A small network was shown many inputs. Here are its activations along a few directions, one row for each input.
In each table, some parts of the input vary, and every possible input appears once, in random order.
Descriptions start from the smaller parts, as in this example, which fits no table here: one of 5 places around a ring, together with either a single point or (one of 2 separate values, together with one of 4 places along a line) or one of 11 places around a ring.
Shared parts are said once, and a part with two or three values counts as separate values.

Table:
R1: [-12   8  10   7   3  -4   8   8 -17   1 -19  28   3  -5   1]
R2: [ 16  -4 -21   8  12  -5 -13  -8  -2  -6  -7  16 -18  14  13]
R3: [ 12  22  -4 -34 -13  27 -11   3 -17  21   4 -47   2   2 -39]
R4: [ 15  -9 -16  11   7 -13  -3 -18  12  -1  20 -17 -11   3   2]
R5: [  0  -7   4  14   8  -5   7   2   3  -1 -13  32 -13  -8  13]
R6: [  2 -27  -3   0  -2  -1   6   1  23 -15  26 -17  -8   4  20]
R7: [  8  28 -15 -37 -10  40 -19  11 -31  20 -24 -17  -2  12 -28]
R8: [ -1 -11   9  18  -1 -14  14  -8  19   5  16  -5  -7 -17   2]
R9: [-15  14  12   1   3  -5  -3   3  -7  -8 -15  25  28   0   3]
R10: [-11   2  16  13  -6 -14  14   0   1   7   8  -8  10 -13 -12]
R11: [  1 -23  -8  -7   7   6  -4  12   8 -20  -6  18 -15  14  33]
R12: [-13   8  18   6  -6 -13   5  -7   8  -3  10  -9  32  -7  -9]
Question: What is each input in this table made of?
Answer: one of 2 separate values, together with either a single point or one of 5 places along a line
Question: The inputs of R10 and R1 match in every part but the choice among 2 separate values. If R12 is changed in the same way as R10 into R1, which row does it become?
Answer: R9
Question: Change only the choice among 2 separate values in R3. List by row number the other rows that result.
Answer: R7

Table:
R13: [ 14 -14 -10  22  17 -33  -2 -25  19 -10  19  -2 -13   2  10]
R14: [-16  -5  14  20   0 -19   9 -12  25  -4   8  15  24 -13  14]
R15: [ -5   5   4 -37  -8  27 -13  18  -3  -1 -10 -13   5  10   1]
R16: [  2  26  -2  18  11  -7  -6   0 -28   9 -38  57  -8  -1  -1]
R17: [-17   9  20 -17  -9  -1   8  14 -11  -3  11 -17  30  -2 -15]
R18: [ 21   3 -12   6  -4  -7 -10 -15   6  10  20 -36  -1   6 -19]
R19: [ 11  -3 -30 -23  -7  23 -17   5  -5   2   3 -23 -18  22   2]
R20: [-29 -12  21  16  -4 -18  16  11   0 -19   0  13  24   2  17]
R21: [  2  33  -8  -8   4  12  -9  -2 -35  23 -37  10   5  -1 -32]
R22: [  9  -1   5   1 -11   9  16  -6  -1  22  12 -27 -19 -13 -24]
R23: [  2 -19   5  26   4 -16  20   2  14  11   9   5 -31 -24   5]
R24: [ -4 -19   6 -14   0  15  -3  18  10 -23 -15  29   0  10  27]
R25: [ -5  17  13  -6 -10   5   0  -9   7   4  15 -21  27 -15 -19]
R26: [ 16 -21 -26  -5  15   9  -8   0   1 -19   2  12 -24  17  33]
Question: The inputs of R18 and R13 match in every part but one. If R15 is changed in the same way as R18 into R13, which row does it become?
Answer: R24
Question: What is each input in this table made of?
Answer: one of 2 separate values, together with either a single point or one of 6 places around a ring

Table:
R27: [  2 -15 -10  10   4  -7  -4  -5  15 -12   3   8  -4  11  22]
R28: [ -4   3  13  16  10 -13  12  -3   0   2  -4  25  -2 -18   3]
R29: [  1  -2   9  16 -13 -12  17 -15  15  20  32 -47  -1 -20 -28]
R30: [  3 -23  -2   5   7 -10   2   3  10 -18  12   1  -8   9  21]
R31: [ 26  17 -12 -20   4  14 -24  -4 -10  12 -11 -10 -14   8 -22]
R32: [ 12  11 -16 -25  -6  26 -15   0  -7   1   8 -25   5  10  -9]
R33: [  7 -11  -8  11  10  -5   3  -5   8  -5  -4  23 -18  -4  17]
R34: [-12  -6   9  11   0 -18   4   0   9 -11   7   7  16   2   8]
R35: [-15   7  20 -14 -15  19   8  16  -8   9 -13   5  11  -9 -10]
R36: [-10  -9  14  10   2 -18   7   2   6 -14  10   4  13  -1   9]
R37: [ -5   3   8  16   6 -13   8  -5   4   0  -5  25   3 -13   6]
R38: [  8 -11  -2  11  14  -5   8  -3   4  -3  -3  25 -24 -10  14]
R39: [  3 -12 -11  13   5  -4  -6  -7  14  -9  -2  15  -6   7  22]
R40: [ -1  29  -9  -8  -1   4  -8  -4 -33  12 -13 -11  14  10 -26]
R41: [ -7   3   5  18   3 -13   3  -7   7  -2  -5  21   9  -8   8]
R42: [ -9 -10  19   7   4 -19  13   6   3 -14  13   3   8  -6   6]
R43: [-11  14   6  -3  -6  10   5  18 -27  16 -27  11   2  -2 -15]
R44: [ 15 -14  -7  11 -11  -5  12 -13  19  20  36 -51 -23 -12 -16]
R45: [ -2   4 -10  -9  -4  19  -1  20 -26  11 -27  11 -21   7  -5]
R46: [  5 -11 -11  13   8  -5  -2  -8  11  -7  -4  20 -12   2  20]
R47: [  3 -24   3   2   8 -11   9   6   7 -19  15   0 -13   4  18]
R48: [ 13  28   5 -13   1   5 -14  -6 -13  14 -13  -7   9  -1 -32]
R49: [  1 -19  -7   5   5  -9  -2   0  14 -15   8   4  -4  12  21]
R50: [  2   1  -7 -34  -6  25 -12   8   4   1   5 -28   0   7  -2]
R51: [ 11  18 -26 -14   2  12 -17  -2 -32   9 -10 -12  -9  20 -16]
R52: [-10  11  10 -27 -10  15  -4   5   0   3   1 -24  22  -2 -15]
R53: [ -3  -2   5 -21 -12  31   3  20  -3   4 -12   3 -12   1   3]
R54: [ -2  21   2 -17  -9  15  -6  -3 -10   5   5 -21  28   0 -22]
R55: [-10   1   5  18   1 -13   0  -7   9  -4  -3  16  15  -3   9]
R56: [-11  -2   6  15   0 -15   1  -5  10  -8   1  11  17   0  10]
Question: The inputs of R33 and R37 match in every part but one. If R31 is changed in the same way as R33 into R37, which row does it become?
Answer: R48
Question: What is each input in this table made of?
Answer: one of 2 separate values, together with either a single point or one of 6 places around a ring or one of 8 places along a line
Question: Change only the choice among 2 separate values in R32. List by row number the other rows that result.
Answer: R54
